A small network was shown many inputs. Here are its activations along a few directions, one row for each input.
Each table varies a few parts of the input and shows all the possible inputs, shuffled.
Descriptions start from the smaller parts, as in this example, which fits no table here: one of 8 places around a ring, together with either a single point or one of 11 places along a line or (one of 2 separate values, together with one of 6 places along a line).
Shared parts are said once, and a part with two or three values counts as separate values.
(in the rows, 128 means zero)

Rows:
x1: [ 75  54 128  94  66 106 125  69  81 152 113  84  97 178 148 136  29 131]
x2: [ 55  72  72  76  50 145 111  57  96 171 145  86  86 166 178 143  36 118]
x3: [162 192 143 148 177 147 151 174 165 104 142 163 149  61 106 121 249 141]
x4: [ 28 114 103  78 166 144 174  92  67 153 107 108 120 227 152 144  93 156]
x5: [ 71 103 135  35 113 135 129 103  69 134  46 144 141 159 152 164  41 157]
x6: [163 196 124 192 219 139 164 191 163 104 191 134 146 121  92 114 242 140]
x7: [186 165  90 204  98 139  80 138 204 115 221 118 112  60 136  86 193  78]
x8: [ 97  63 142  79  93  88 122  90  66 159  73 113 122 176 148 152  10 139]
x9: [ 32 114 121  31 111 157 156  92  80 149  81 149 134 172 156 149  93 167]
x10: [203 175 164 169 182 137 120 194 166  85 102 170 163  53 100 132 195 122]
x11: [218 139 146 219 117 107  98 151 195 102 181 121 118  80  87  84 187  93]
x12: [245 149 167 211 144  93 108 184 184 108 134 146 149  81  80 110 168  95]
Question: Describe the family of inputs behind these rows.
Answer: one of 2 separate values, together with one of 6 places along a line
Question: Changing only the choice among 2 separate values turns x10 into x5. The same change can be made to x3. Which row results?
Answer: x9
Question: Change only the choice among 2 separate values in x12. List by row number the other rows that result.
Answer: x8

Rows:
x13: [124 164 117 150 130 151 139 132 169 115 195 134 119  99 116  94 227 137]
x14: [182 105 116 196  91  95  81 119 160 140 166 104 111 131 131 100  90  74]
x15: [109 143  67 171 127 152 121 112 156 133 216  88 100 169 137 100 149 102]
x16: [136 185 121 145 207 147 165 183 134 117 151 144 153 111 119 146 202 149]
x17: [145 124 173  89 135 130 115 149 115 107  33 179 165 116 118 149  87 139]
x18: [208 144 167 168 176 103 117 181 137  98  95 142 151  75 100 142 143 124]
x19: [201 123 164 175  86 107 105 138 179 114 135 136 124  64  98 102 167 101]
x20: [ 76 176 120  64 178 165 159 137 107 128  79 174 160 151 142 144 158 157]
x21: [131  78 113  97  43 111  84  90 115 153 121 111 107 110 155 142  36 112]
x22: [126  77 178 106 114  80 137 117  83 130  71 119 135 171 109 140  51 147]
x23: [ 44 109  73  85  86 165 127  74 104 149 160  93  94 135 183 137 103 129]
x24: [ 54 108 128  91 162 130 185 103  78 153 114 113 118 203 128 140 123 166]
Question: Describe the family of inputs behind these rows.
Answer: one of 2 separate values, together with one of 6 places around a ring
Question: Changing only the choice among 2 separate values turns x22 into x24. The same change can be made to x14. Which row results?
Answer: x15
Question: Change only the choice among 2 separate values in x13. List by row number the other rows that result.
Answer: x19

Rows:
x25: [205 122 142 172 118 109 105 146 164 120 135 114 114  97  95 125 139  99]
x26: [ 85 125 132  79 150 149 128 122  89 123  70 147 141 168 127 134  81 139]
x27: [ 83 120 100  89  89 127 114  79 115 154 134 120 102 150 164 120 101 118]
x28: [170 153  97 174 122 145 106 154 172 127 187 125 138 123 131 113 144  93]
x29: [154 162 104 157 113 137 104 120 170 120 170 128 128 104 130  84 186 109]
x30: [137  77 129 116  87 112 117  97  99 159 101 104 114 133 137 144  63 120]
x31: [151 139 130 160  96 140 119 135 174 117 160 147 123  88  98 102 187 129]
x32: [105  70 155 103  73 113 126  93 107 136 110 107 114 123 146 122  86 130]
x33: [143 144 151 168 193 104 176 144 143 136 159 129 132 153  86 107 196 143]
x34: [ 95 118  92 110  96 132 120 107 120 165 146 114 113 161 161 141  65 106]
x35: [114  90 100 144 109 101 109 103  95 144 132  94 110 148 152 141  45 113]
x36: [ 65 130 109  82 147 162 152 112 112 122  84 125 132 159 146 148 110 145]
x37: [ 70 132 104  63 144 156 159 114  87 122 134 122 122 146 144 159 118 166]
x38: [131 168 129 149 181 156 138 155 143 112 118 149 151  98 131 144 197 119]
x39: [181 126 119 199 145 108  85 151 157 101 174 101 121 115 121 115 120 102]
x40: [ 73 109 140 114 144 116 178 116  82 140 120 105 124 222 116 127 123 160]
x41: [118 119 162  74 125 115 121 125 100 136  65 154 164 148 128 154  75 161]
x42: [170 130 171 171  98 116 117 130 163  94 145 121 116  80  99 102 160 110]
x43: [185 160 160 131 151  93 136 182 138 108  89 172 166  87 103 137 151 131]
x44: [ 83  85 124  84  75 131 125  90 117 146 128 134 107 133 143 130 106 141]
x45: [166 160 149 144 183 143 132 170 141 108  97 174 146 109 125 127 162 128]
x46: [130 178 118 132 176 151 149 171 128 126 158 129 137  73 132 142 201 155]
Question: Changing only one part turns x30 into x25. The same change can be made to x40. Which row results?
Answer: x33
Question: Describe the family of inputs behind these rows.
Answer: one of 2 separate values, together with either a single point or one of 4 places along a line or one of 6 places around a ring
Question: Change only the place on the ring of 6 in x42. List by row number the other rows that result.
Answer: x25, x28, x29, x31, x39
Question: Change only the choice among 2 separate values in x45. List by row number the other rows that result.
Answer: x26

Rows:
x47: [128 100 120 113  76 117  94  97 127 144 113 127 118 133 146 122  70 107]
x48: [122 118 165  90 139 117 142 134  98 118  72 145 144 125 117 147 110 157]
x49: [ 91 122 127  76 117 148 125 116 107 128  81 147 139 147 144 144  88 138]
x50: [104 113  91 120  87 133 112 100 123 145 167  99 105 128 158 129  99 117]
x51: [129 144 138 138 189 120 150 155 110 123 110 135 148 157 119 139 131 140]
x52: [198 161 132 195 130 135  99 158 190  96 167 135 128  55 111 101 199  96]
x53: [168 120 128 175 144 105 120 142 135 128 144 106 124 147 112 125 109 108]
x54: [157  89 160 133  92  96 117 121 122 134 104 122 123 111 118 133  91 122]
x55: [175 188 137 151 168 142 135 180 169 109 141 168 156  75 106 122 217 131]
x56: [ 68 132  95  83 137 161 143 110 101 141 127 124 121 138 159 149 122 145]
x57: [ 81 137 125 112 152 140 168 116 114 135 132 125 124 166 125 122 163 148]
x58: [116 113 118 150 106 122 131 107 139 135 176 103 106 155 120 103 137 125]
Question: Describe the family of inputs behind these rows.
Answer: one of 2 separate values, together with either a single point or one of 5 places around a ring
Question: Changing only the choice among 2 separate values turns x49 into x47. The same change can be made to x57. Which row results?
Answer: x58
Question: Change only the choice among 2 separate values in x53. List by row number the other rows that result.
Answer: x51
